Small tables with named rows and columns. After each table, cells are looked up by row and column.

vol:
         vum  bok
sufozil  176  118
zul      117   50
sodi     171  104
rutimov  121  214
bitu     175  145
seredo    89  182
vugadid  112   54
dos       89   13
tupobo   136  112
gareveb  119   80
tanofa   129   61

What is the vum of gareveb in vol?
119
What is the vum of sodi in vol?
171
What is the bok of dos in vol?
13
What is the bok of vugadid in vol?
54
What is the vum of sufozil in vol?
176
What is the bok of seredo in vol?
182
What is the bok of sodi in vol?
104
What is the vum of seredo in vol?
89
What is the vum of tanofa in vol?
129
What is the bok of tupobo in vol?
112

Table reze
fields: davo, nug
reme: [45, 24]
suda: [41, 48]
ripu: [42, 43]
vugulik: [43, 33]
leb: [38, 65]
durut: [31, 99]
fom: [37, 73]
pelebaz: [37, 80]
puvuf: [40, 54]
gul: [42, 38]
dig: [44, 29]
mes: [40, 59]
pomari: [34, 89]

reme, davo: 45
pelebaz, davo: 37
durut, davo: 31
ripu, davo: 42
dig, davo: 44
vugulik, davo: 43
durut, nug: 99
dig, nug: 29
vugulik, nug: 33
ripu, nug: 43
gul, davo: 42
suda, nug: 48
mes, davo: 40
leb, nug: 65
puvuf, nug: 54
Which row has the largest davo? reme

mipi
|  | tinap | visir | rav | vulu | tanode | geg | mipime | kubok | bov | fasaz |
|---|---|---|---|---|---|---|---|---|---|---|
| gefo | 56073 | 16772 | 39024 | 68052 | 80070 | 48549 | 51448 | 36616 | 28243 | 46702 |
| repa | 69903 | 16513 | 56943 | 67491 | 26307 | 41619 | 35947 | 23079 | 52227 | 59411 |
| dutugiz | 42096 | 72494 | 48733 | 57930 | 25145 | 52662 | 4781 | 51526 | 43663 | 56065 |
| nulas | 44461 | 32949 | 37917 | 55678 | 69020 | 40435 | 5775 | 34227 | 27337 | 20300 |
| buz | 33214 | 84838 | 19294 | 39378 | 62275 | 47339 | 31349 | 35903 | 45985 | 28761 |
| bupupa | 35826 | 38765 | 20334 | 24903 | 23738 | 71021 | 51777 | 68076 | 25687 | 55782 |
| rinulad | 58519 | 62691 | 45070 | 47884 | 12465 | 60240 | 65309 | 29471 | 61889 | 63417 |
| gid | 35711 | 43631 | 30049 | 21159 | 11707 | 64931 | 20877 | 55048 | 28462 | 32095 |

buz, vulu -> 39378
gefo, tinap -> 56073
nulas, tinap -> 44461
buz, mipime -> 31349
bupupa, geg -> 71021
repa, bov -> 52227
bupupa, bov -> 25687
gefo, rav -> 39024
nulas, bov -> 27337
nulas, rav -> 37917
dutugiz, tinap -> 42096
buz, visir -> 84838
repa, vulu -> 67491
dutugiz, bov -> 43663
dutugiz, visir -> 72494
buz, fasaz -> 28761
gefo, vulu -> 68052
bupupa, visir -> 38765
nulas, geg -> 40435

